Here are a small network's activations along a few directions, averaged over the inputs that share one value of a field.
Related values have similar rows: they may be neighbours, one step apart, or belong to one group.
In the rows, 500 means zero.
Random noise pushes rows far along 8 fixed directions. That doesn't count. These rows show it; they differ only by the noise:
[458 661 606 763 447 379 329 570 428 612 382 628 320 747 571 420 445 673
 570 718 616 566 450]
[451 488 449 588 457 491 386 587 493 416 545 400 429 638 721 664 480 544
 362 536 449 545 506]
[507 503 388 543 592 408 344 688 552 364 508 558 438 627 606 633 469 497
 439 504 378 555 438]
[476 377 411 403 653 645 583 471 659  95 693 480 541 317 426 509 375 400
 480 241 485 514 692]
[452 707 520 641 391 535 471 347 508 549 477 572 493 569 483 424 536 523
 652 650 494 405 498]
[570 517 629 478 458 531 500 328 467 573 651 503 541 442 516 578 478 507
 583 527 333 601 584]
[549 396 509 517 390 464 393 480 369 461 657 422 473 468 709 524 495 570
 325 513 433 554 525]
[410 591 449 647 582 483 433 699 589 387 344 518 355 709 533 544 453 543
 483 544 633 519 459]
[539 791 525 683 403 470 415 483 464 602 289 553 430 738 647 553 580 614
 607 650 572 525 482]
[663 343 747 424 537 411 526 575 334 686 483 492 398 409 436 408 467 600
 408 512 593 719 453]


F, 11 values:
f11: [492 552 500 470 508 446 478 470 535 610 407 593 502 499 355 343 500 472
 632 520 611 452 440]
f7: [547 538 447 464 494 383 421 516 471 510 526 597 543 468 474 330 544 535
 572 485 526 457 397]
f5: [618 515 264 295 637 592 648 538 645 292 311 447 646 399 436 588 607 371
 545 178 592 421 553]
f8: [416 615 340 578 558 535 508 532 604 431 403 592 555 610 471 537 511 450
 575 468 471 458 567]
f4: [387 472 424 445 447 551 596 439 570 488 605 414 575 401 387 516 522 345
 469 561 346 303 429]
f2: [314 399 542 578 479 553 583 448 456 467 540 492 506 412 409 250 408 515
 420 551 734 362 562]
f9: [650 686 514 386 493 557 607 340 439 467 374 551 657 388 566 574 567 493
 658 347 466 563 677]
f1: [452 370 324 535 615 519 473 757 590 313 416 496 476 605 628 644 469 482
 344 338 579 504 529]
f3: [529 447 429 480 497 405 413 476 458 445 635 655 537 370 391 292 498 476
 527 573 358 376 380]
f6: [658 597 438 508 564 474 490 372 542 350 430 723 577 497 515 433 501 576
 672 309 591 513 689]
f10: [725 663 547 323 499 504 578 432 486 655 399 517 582 460 520 609 645 492
 647 427 427 596 523]
The values of F form a ring.
A walk along F starts at f9 and steps to its neighbour f2. Put f1, f3, f6, f10 in the order it reaches them.
Answer: f1, f6, f10, f3
Which values are neighbours of f11? Give them in the order they are listed.
Answer: f7, f5

H, 11 values:
h5: [267 253 472 489 810 444 478 665 719 481 582 698 460 515 103 424 348 399
 600 529 431 425 365]
h3: [380 669 314 624 800 506 425 633 793 190 487 790 550 656 425 603 331 401
 720 430 414 498 647]
h6: [415 553 563 829 464 513 366 421 526 291 710 735 354 575 499 375 294 641
 660 585 448 462 659]
h7: [307 215 737 498 676 418 527 640 445 479 731 474 420 404 325 500 177 500
 413 490 451 708 600]
h11: [635 589 415 519 693 369 377 827 535 624 233 646 504 764 601 735 549 522
 536 420 432 756 444]
h10: [297 398 531 520 624 580 525 411 635 226 726 546 462 418 370 570 256 383
 535 482 299 500 678]
h1: [259 568 347 518 678 365 360 708 806 459 457 674 439 682 273 573 404 320
 705 598 370 314 243]
h9: [460 536 713 708 510 471 381 438 397 453 583 620 351 521 475 272 319 691
 614 628 617 644 547]
h8: [534 392 542 467 786 405 418 897 691 364 560 489 334 714 528 761 377 539
 402 401 436 806 456]
h4: [530 542 525 458 416 556 477 295 491 410 696 406 500 408 578 439 442 553
 543 433 560 552 712]
h2: [447 159 437 323 666 505 671 654 613 450 439 452 452 282  65 284 455 334
 402 355 688 355 321]
The values of H form a ring.
A walk along H starts at h7 and steps to its neighbour h3. Put h5, h1, h4, h2 in the order it reaches them.
Answer: h5, h2, h1, h4
Which values are neighbours of h6? Give them in the order they are listed.
Answer: h10, h9
